A small network was trained on made-up records. Each row is its average activation on records with the value named, seen along a few directions.
Related values have similar rows: they may be neighbours, one step apart, or belong to one group.
(in the rows, 500 means zero)
Random noise pushes rows far along 21 fixed directions. That doesn't count. These rows show it; they differ only by the noise:
[576 528 219 604 484 565 619 494 377 353 831 462 455 414 644 342 643 477
 314 511 444 386 551 630 583 592 519 570 294 416 324]
[570 661 548 541 407 316 656 507 499 479 372 645 505 576 537 545 431 545
 485 484 617 451 570 572 457 502 533 585 523 494 278]
[339 386 662 519 451 459 474 622 443 411 339 494 513 337 646 611 581 463
 398 384 668 549 613 527 531 499 636 588 609 658 507]
[551 399 501 355 606 563 645 410 496 491 524 559 475 418 649 421 647 511
 300 369 279 417 571 347 567 638 395 510 517 482 489]
[547 343 465 662 306 477 413 605 511 492 650 620 568 384 517 598 659 450
 542 335 541 157 512 633 348 341 466 546 552 553 649]
[436 432 460 532 572 379 527 434 430 484 287 661 436 446 473 403 499 591
 378 384 592 614 580 374 514 644 653 555 665 640 542]
[326 478 413 557 526 327 459 427 589 541 494 590 660 681 339 579 451 772
 594 658 606 561 407 463 469 751 586 375 660 630 640]
[508 360 584 567 682 648 535 506 505 518 361 414 383 554 550 491 503 493
 359 518 499 529 484 392 466 412 495 451 337 502 541]
[387 467 712 658 374 352 445 353 497 442 422 533 454 359 417 515 313 377
 482 378 533 764 709 512 669 446 481 462 544 481 520]
[704 426 569 665 673 473 375 601 523 419 352 288 666 400 608 583 354 480
 443 318 503 422 835 702 450 409 465 337 683 640 532]
[461 354 548 526 566 589 619 391 499 604 540 476 636 445 131 501 522 398
 579 274 348 435 577 498 591 692 264 581 532 288 502]
[330 540 591 494 618 678 327 590 261 662 441 505 654 212 647 532 959 369
 645 460 240 263 673 271 484 377 460 614 646 540 636]
[619 560 326 518 556 561 536 564 448 639 720 476 518 423 388 553 460 419
 508 698 517 572 199 483 345 526 491 514 476 332 463]
[418 470 638 482 482 576 355 567 401 514 384 695 550 495 407 546 570 507
 423 380 423 453 575 641 243 543 607 527 604 465 416]
[591 544 445 533 498 430 555 344 477 558 441 587 486 485 460 447 550 504
 566 520 530 545 420 450 569 436 657 547 494 476 541]
[479 463 517 268 526 506 273 654 601 422 521 357 550 712 558 520 594 263
 351 459 485 155 581 511 705 406 384 444 594 690 390]
[536 397 628 162 474 581 703 547 549 482 506 369 441 625 648 434 596 521
 434 419 581 455 266 470 560 487 450 647 340 550 470]
[411 480 552 561 526 783 400 542 307 670 597 467 458 422 569 376 594 551
 674 469 475 676 561 418 410 572 178 632 277 369 551]
[315 316 576 593 509 315 414 331 568 537 562 383 665 455 548 498 654 709
 505 553 522 695 568 366 681 771 558 353 497 595 559]
[589 574 345 586 473 505 744 567 436 526 564 528 454 547 524 595 335 591
 602 478 626 339 423 565 344 427 496 659 511 521 502]
[642 351 455 517 779 848 352 538 495 688 472 373 658 562 481 542 505 588
 626 553 543 615 478 463 434 531 280 492 492 441 669]
[451 344 585 556 498 656 552 626 564 433 361 344 420 510 466 592 353 510
 592 390 736 590 484 648 465 512 390 550 383 533 636]
[378 647 355 737 483 706 602 419 521 338 262 547 342 484 428 528 372 620
 719 663 639 655 693 369 510 389 407 695 460 443 536]


Values of Zom:
l8: [594 325 718 443 671 579 462 416 470 754 329 389 559 576 653 599 720 414
 498 440 443 375 498 328 638 267 692 543 422 492 486]
l17: [405 370 395 368 550 588 498 593 599 453 502 339 489 543 396 519 418 501
 579 324 443 313 576 435 600 645 287 482 667 638 643]
l9: [611 522 599 423 561 570 490 416 597 368 585 562 504 636 505 248 563 478
 202 781 362 641 274 417 501 189 430 335 312 402 637]
l6: [611 736 353 447 362 525 351 414 411 439 564 297 254 346 594 270 433 502
 742 528 416 745 552 525 478 414 575 524 314 438 381]
l16: [475 823 416 319 324 562 599 548 405 432 710 375 358 552 756 572 368 459
 605 697 483 510 497 521 569 404 541 664 397 446 133]
l3: [553 452 635 573 627 551 602 680 477 450 477 255 668 534 454 386 522 574
 506 458 471 378 550 497 344 303 299 495 452 520 514]
l7: [549 423 609 602 528 564 394 646 442 461 362 340 548 312 591 444 624 412
 545 421 619 499 614 534 518 310 539 537 494 592 586]
l13: [446 522 530 400 629 513 577 398 378 545 399 639 224 617 464 362 406 478
 263 418 237 398 482 310 332 432 688 485 483 538 391]
l14: [366 571 544 487 556 646 660 453 307 343 381 478 338 454 600 450 487 473
 408 450 525 692 589 633 659 460 840 643 333 473 454]
l5: [592 678 392 379 574 595 316 593 417 419 646 601 362 694 548 222 258 460
 260 604 386 559 619 322 427 295 174 490 574 534 349]
l12: [557 604 618 418 607 493 511 547 421 589 341 330 356 343 452 475 255 310
 689 295 362 545 455 593 427 441 459 366 534 540 770]
l11: [407 436 391 478 711 641 403 494 389 527 502 503 457 437 619 393 616 527
 321 620 476 663 529 300 591 642 581 501 510 554 496]
l4: [362 358 487 548 322 406 392 490 725 331 319 448 473 425 323 578 654 503
 526 508 586 460 599 402 541 517 644 542 579 521 409]
l2: [692 416 574 454 358 365 508 424 641 497 546 487 539 485 378 327 634 576
 615 328 365 353 350 646 346 467 468 426 396 436 625]
l10: [651 430 485 300 705 669 340 610 668 505 224 358 442 683 297 434 349 519
 549 354 467 556 482 643 380 720 375 321 472 473 542]
l1: [438 600 473 352 396 557 534 585 650 261 449 569 455 730 470 475 429 459
 523 532 599 338 467 669 631 430 415 488 466 592 578]
l15: [291 611 401 461 563 473 759 643 542 279 464 486 560 643 329 428 513 363
 430 609 689 379 423 552 810 518 382 603 514 590 617]
l18: [688 621 590 592 626 432 571 532 449 722 510 409 421 561 710 621 421 406
 491 615 424 438 395 543 445 310 651 327 296 419 445]
Zom is arranged as a ring.
A walk along Zom starts at l7 and steps to its neighbour l1. Put l17, l16, l14, l11, l2, l15 in the order it reaches them.
Answer: l11, l15, l2, l14, l17, l16
Name the neighbours of l8, in listed order.
Answer: l9, l18
Name the neighbours of l5, in listed order.
Answer: l6, l3

Values of Fekug:
v2: [531 648 437 644 421 418 462 523 501 446 616 244 473 447 497 631 325 383
 589 625 521 450 593 600 532 276 655 471 498 488 272]
v6: [409 490 592 513 384 287 246 295 468 664 548 646 438 407 602 452 449 697
 547 516 372 773 528 213 347 487 595 407 672 601 583]
v17: [404 622 498 495 602 647 632 607 353 482 653 324 442 349 632 457 423 414
 498 725 401 582 318 305 437 207 445 506 471 520 695]
v8: [648 576 548 355 531 487 481 354 597 521 564 554 745 644 744 705 458 697
 437 716 474 549 542 401 587 380 591 503 734 539 284]
v15: [653 512 363 505 657 558 511 441 268 826 521 527 554 395 566 480 622 688
 715 458 413 438 347 463 198 554 751 605 559 502 595]
v4: [511 669 442 663 432 469 618 505 599 452 450 520 419 384 492 743 429 260
 556 680 511 468 573 503 693 413 494 450 469 343 428]
v5: [690 557 369 659 554 619 434 338 555 468 330 560 571 502 575 619 655 524
 647 527 489 384 708 629 598 428 674 492 455 438 434]
v7: [480 522 490 517 469 675 375 396 463 510 623 430 675 551 482 606 520 690
 620 536 324 509 701 565 358 539 483 581 562 357 276]
v1: [414 576 528 484 453 405 475 457 369 509 660 363 402 383 409 451 413 351
 428 444 278 481 529 455 444 487 572 456 509 460 304]
v16: [365 278 585 416 388 329 600 470 491 565 756 602 551 600 371 507 399 508
 303 298 502 470 416 475 578 647 429 527 556 546 521]
v12: [620 401 471 647 571 459 507 535 599 403 550 703 627 555 327 375 725 402
 275 542 436 279 398 592 482 371 445 324 407 402 694]
v14: [334 572 508 684 391 510 457 480 328 467 664 442 460 605 578 401 410 695
 661 421 341 247 779 412 320 266 352 586 480 641 476]
v18: [537 445 408 541 517 273 682 402 524 746 507 586 505 521 497 533 424 729
 537 434 559 592 510 321 473 931 358 541 538 451 342]
v3: [653 566 529 674 591 433 468 286 499 653 546 541 321 515 394 576 224 290
 377 583 239 464 534 256 426 186 544 353 530 370 379]
v11: [392 326 611 626 483 462 597 460 523 427 525 334 521 314 468 494 616 525
 391 508 523 555 468 357 475 435 563 544 433 495 517]
v9: [617 705 460 479 443 467 490 540 601 612 522 595 457 439 279 586 402 359
 629 674 378 533 284 539 315 559 451 368 481 243 435]
v13: [293 506 675 632 373 453 623 635 535 405 430 676 565 334 302 631 456 395
 505 535 586 585 531 441 471 425 310 597 631 421 620]
v10: [737 521 114 654 672 302 448 618 499 680 452 410 476 665 411 394 354 490
 644 494 816 283 421 390 543 490 408 513 635 733 652]
Fekug is arranged as a ring.
Name the neighbours of v7, in listed order.
Answer: v6, v18
Name the neighbours of v1, in listed order.
Answer: v5, v14
Name the neighbours of v4, in listed order.
Answer: v9, v13
Name the neighbours of v15, in listed order.
Answer: v11, v10
